Each row below holds a small network's activations on one input, seen along a few directions.
In each table, some parts of the input vary, and every possible input appears once, in random order.
Descriptions start from the smaller parts, as in this example, which fits no table here: one of 8 places around a ring, together with either a single point or one of 11 places along a line or (one of 2 separate values, together with one of 6 places along a line).
Shared parts are said once, and a part with two or three values counts as separate values.

A family of inputs:
r1: -.06  .46  .20  .29  .15  .08 -.17 -.10 -.08 -.02  .12  .29
r2:  .28  .56  .21  .12  .09  .38  .00 -.01  .04 -.03  .11  .25
r3:  .30 -.28  .54  .09 -.06 -.41  .11  .27 -.03 -.28  .07  .03
r4:  .28  .04 -.22  .35  .35 -.04 -.13  .24  .23 -.25 -.16  .17
r5:  .29  .11  .14  .22  .12 -.51  .26 -.26 -.21 -.43  .35 -.23
r6: -.54  .13 -.17 -.08 -.04  .23  .01 -.18 -.01  .34  .18  .20
r7:  .35  .09  .43  .28  .24 -.23  .20 -.46  .01 -.19  .36 -.35
r8:  .32 -.15  .72  .11  .17 -.17  .12 -.18  .08 -.10  .20 -.16
r9: -.20  .22 -.15 -.24 -.10  .54  .20 -.10  .10  .30  .15  .15
r10:  .22  .39  .28  .25 -.07  .43 -.12  .16  .11 -.04 -.11 -.07
r11: -.17 -.35 -.35 -.32 -.17  .48 -.21  .09 -.19  .09 -.23  .24
r12: -.42 -.17 -.49  .16 -.10 -.08 -.15  .06  .07  .21  .01  .15
r13: -.35 -.23 -.46 -.30 -.16  .31 -.34  .18  .13 -.10 -.06  .03
r14:  .10  .12  .28  .25  .16  .40 -.17  .22 -.27 -.11 -.40  .11
r15: -.05 -.08  .05 -.19  .17 -.19  .27 -.37 -.01  .38  .33 -.54
r16:  .24  .28 -.03  .56 -.11 -.14 -.26  .02 -.08  .08  .02  .30
r17: -.25 -.06 -.42  .17 -.30  .01 -.08 -.07 -.02  .42  .10  .21
r18: -.09 -.05 -.27 -.26  .04 -.49  .32 -.16 -.25  .14  .31 -.40
r19: -.27  .05 -.07 -.11 -.29  .60  .08  .08  .18  .27 -.08 -.18
r20: -.20 -.27 -.58 -.04  .13  .10  .03  .18  .26  .07 -.12  .08
r21:  .31 -.10  .14  .18 -.07 -.53  .25  .23 -.25 -.50  .16 -.05
r22: -.09 -.31 -.27 -.30 -.20 -.48  .36  .32 -.26 -.01  .10 -.21
r23:  .31  .01  .02  .05  .08  .30 -.41  .18 -.26 -.18 -.28  .32
r24: -.11 -.35  .36 -.35  .07 -.12  .21 -.11  .07  .41  .17 -.34
r25:  .26  .31  .29 -.30  .08 -.34  .05 -.57  .39 -.40 -.39 -.05
r26: -.13 -.50  .15 -.39 -.19 -.35  .22  .35 -.03  .19  .02 -.13
r27:  .12  .11 -.10  .07  .10  .14 -.51  .26  .09 -.39 -.11  .12
r28: -.39 -.24 -.08 -.12 -.09  .60  .05  .13 -.20  .18 -.36  .02
r29: -.15  .10 -.04 -.71 -.09 -.30  .13 -.50  .38  .07 -.41 -.19
r30:  .08  .16 -.11  .56  .09 -.23 -.33  .13  .02 -.13 -.04  .23
Question: What is each input in this table made of?
Answer: one of 2 separate values, together with either a single point or one of 5 places around a ring or one of 9 places around a ring
Question: The inputs of r23 and r11 match in every part but the choice among 2 separate values. If r30 is changed in the same way as r23 into r11, which row does it become?
Answer: r12

A family of inputs:
r31:  .61 -.19  .75 -.07  .15 -.80  .56 -.05 -.26 -.27  .31 -.25
r32: -.17 -.03 -.22  .33  .09  .53 -.34  .20 -.08  .21  .20  .30
r33: -.28  .52 -.08 -.15 -.10  .61  .06 -.32  .03  .31 -.12  .17
r34: -.11  .13  .06 -.38 -.26  .67 -.10  .13 -.06 -.07 -.35  .19
r35: -.14 -.15 -.60  .16 -.09  .13 -.03  .44 -.10  .02 -.10  .01
r36: -.38  .03 -.48 -.24 -.09 -.28  .01 -.35  .00  .23 -.01  .11
r37: -.27 -.40 -.15 -.31 -.04  .34 -.03  .06  .22  .34 -.34 -.21
r38: -.29 -.15 -.53 -.35  .02 -.13 -.05 -.15  .12  .04  .15 -.01
r39: -.09  .19 -.18 -.24 -.01  .76 -.04 -.05 -.04  .05 -.31 -.06
r40:  .44 -.15  .62  .12  .29 -.71  .56 -.18 -.25 -.32  .35 -.55
r41: -.37 -.25 -.10 -.34 -.01  .31 -.01  .01  .40  .45 -.03 -.12
r42:  .42 -.07  .70  .12  .17 -.71  .50 -.27 -.17 -.26  .69 -.56
r43: -.27 -.45  .09 -.43 -.30  .28 -.08  .21  .20  .21 -.36  .04
r44:  .62  .51  .56  .49  .12 -.65 -.09 -.43  .14 -.37  .12 -.10
r45: -.25  .11 -.17  .43 -.03  .39 -.27 -.02 -.18  .39  .05  .43
r46: -.13 -.17  .01  .17 -.14  .44 -.44  .50 -.27 -.01 -.20  .42
r47: -.21 -.27 -.57 -.33  .02 -.11 -.07 -.06 -.07 -.07 -.21 -.11
r48: -.10 -.15 -.24  .32  .10  .53 -.38  .29 -.26  .10 -.14  .19
r49:  .40  .16  .70  .15  .00 -.86  .44 -.36 -.27 -.03  .56 -.54
r50: -.17  .35 -.13 -.27  .01  .76 -.01 -.12  .15  .16  .03  .03
r51: -.16 -.16 -.34  .01 -.32  .06 -.09  .63 -.11 -.09 -.17  .23
r52: -.28  .14 -.52  .28 -.22 -.01  .07  .13 -.02  .33  .10  .24
r53:  .77  .24  .64  .21  .33 -.64 -.02 -.01  .16 -.62 -.17  .13
r54:  .64  .33  .58  .44  .28 -.53 -.06 -.31  .27 -.62  .23 -.13
r55:  .66  .27  .53  .41  .44 -.53  .00 -.19  .15 -.67 -.12 -.13
r56: -.20 -.29 -.32 -.47 -.22 -.17 -.13  .10 -.08 -.18 -.26  .13
r57: -.47 -.08 -.05 -.22 -.10  .17  .05 -.18  .28  .60 -.16  .02
r58: -.21 -.02 -.58  .17 -.10  .13  .01  .35  .09  .13  .26  .12
Question: What is each input in this table made of?
Answer: one of 4 places along a line, together with either one of 2 separate values or one of 5 places around a ring
Question: The inputs of r44 and r53 match in every part but the place on the line of 4. If r49 is changed in the same way as r44 into r53, which row does it become?
Answer: r31
Question: Which other rows does r54 become when the choice among 2 separate values takes its other values? List them by row number.
Answer: r42
Question: Which other rows does r45 become when the place on the line of 4 takes its other values? List them by row number.
Answer: r32, r46, r48
Question: Which other rows does r41 become when the place on the ring of 5 takes its other values? List them by row number.
Answer: r32, r38, r50, r58

A family of inputs:
r59:  .45  .18  .47  .02  .12  .02  .00 -.15  .11 -.23  .03 -.17
r60: -.40 -.29 -.28 -.38 -.04  .10  .15 -.02  .24  .28  .01 -.13
r61:  .35  .18  .55  .09  .14 -.12 -.15 -.02  .05 -.38 -.02  .00
r62:  .39  .16  .31  .36  .05 -.21 -.05  .03  .05 -.24 -.05  .17
r63:  .28  .28  .28  .46  .18 -.23 -.06 -.02  .09 -.09  .16  .09
r64: -.37 -.29 -.40 -.34 -.21 -.05  .05 -.04  .15  .13 -.04 -.01
r65: -.08 -.01 -.16 -.25  .00  .61 -.17  .02  .08  .19 -.24  .11
r66: -.30 -.17 -.50 -.39 -.23 -.24 -.03  .11  .11  .14 -.08  .01
r67:  .12 -.19  .46 -.10  .07 -.41  .35 -.22 -.08  .08  .29 -.45
r68: -.14 -.01 -.25  .18 -.13  .40 -.28  .20  .01  .15 -.33  .29
r69:  .20  .37  .24  .09  .06 -.10  .16 -.22 -.01 -.28  .09 -.15
r70: -.17 -.06 -.16  .03 -.08  .45 -.31  .21  .00 -.01 -.42  .32
r71: -.40 -.31 -.11 -.39 -.16  .20  .19  .02  .06  .43  .12 -.12
r72:  .26  .33  .19  .22  .11 -.14  .03 -.30 -.06 -.17  .27 -.02
r73: -.17 -.01 -.07 -.13  .01  .48 -.33  .12  .02  .02 -.32  .22
r74:  .16 -.18  .12 -.06  .08 -.64  .22 -.30 -.01 -.19  .11 -.25
r75:  .10 -.13  .43 -.14 -.06 -.43  .39 -.14 -.25  .10  .22 -.34
r76: -.30  .11 -.33  .19 -.06  .43 -.23  .02 -.02  .31  .04  .24
r77:  .35 -.30 -.07  .35  .17 -.49  .05  .55 -.37 -.46  .19  .14
r78: -.27  .15 -.37 -.02 -.04  .45 -.17 -.08 -.07  .22  .02  .20
r79: -.31  .18 -.32 -.18 -.06  .47 -.03 -.02 -.02  .12 -.15  .12
r80: -.28  .10 -.30  .26 -.01  .38 -.30  .17  .05  .30 -.10  .23
r81:  .30  .28  .32  .05  .10 -.06  .19 -.16  .08 -.19  .01 -.21
r82: -.39 -.23 -.12 -.41 -.29  .16  .23  .08 -.11  .43  .05 -.04
r83:  .23 -.07  .00 -.10  .09 -.83  .15 -.15 -.05 -.18  .06 -.19
r84: -.13 -.39 -.57  .27 -.22  .10 -.26  .68 -.28 -.13  .00  .10
r85:  .26  .29  .24  .41  .13 -.17 -.01 -.19  .02 -.08  .28  .06
r86:  .35  .10  .42  .22  .08 -.16 -.11  .07  .02 -.41 -.13  .18
r87: -.22  .09 -.26 -.23 -.02  .52  .02  .03  .08  .20 -.24  .08
r88:  .13 -.16  .27 -.08  .22 -.51  .31 -.28  .09 -.07  .16 -.47
Question: The inputs of r71 and r67 match in every part but one. If r87 is changed in the same way as r71 into r67, which row does it become?
Answer: r81
Question: What is each input in this table made of?
Answer: one of 2 separate values, together with either a single point or one of 5 places along a line or one of 9 places around a ring
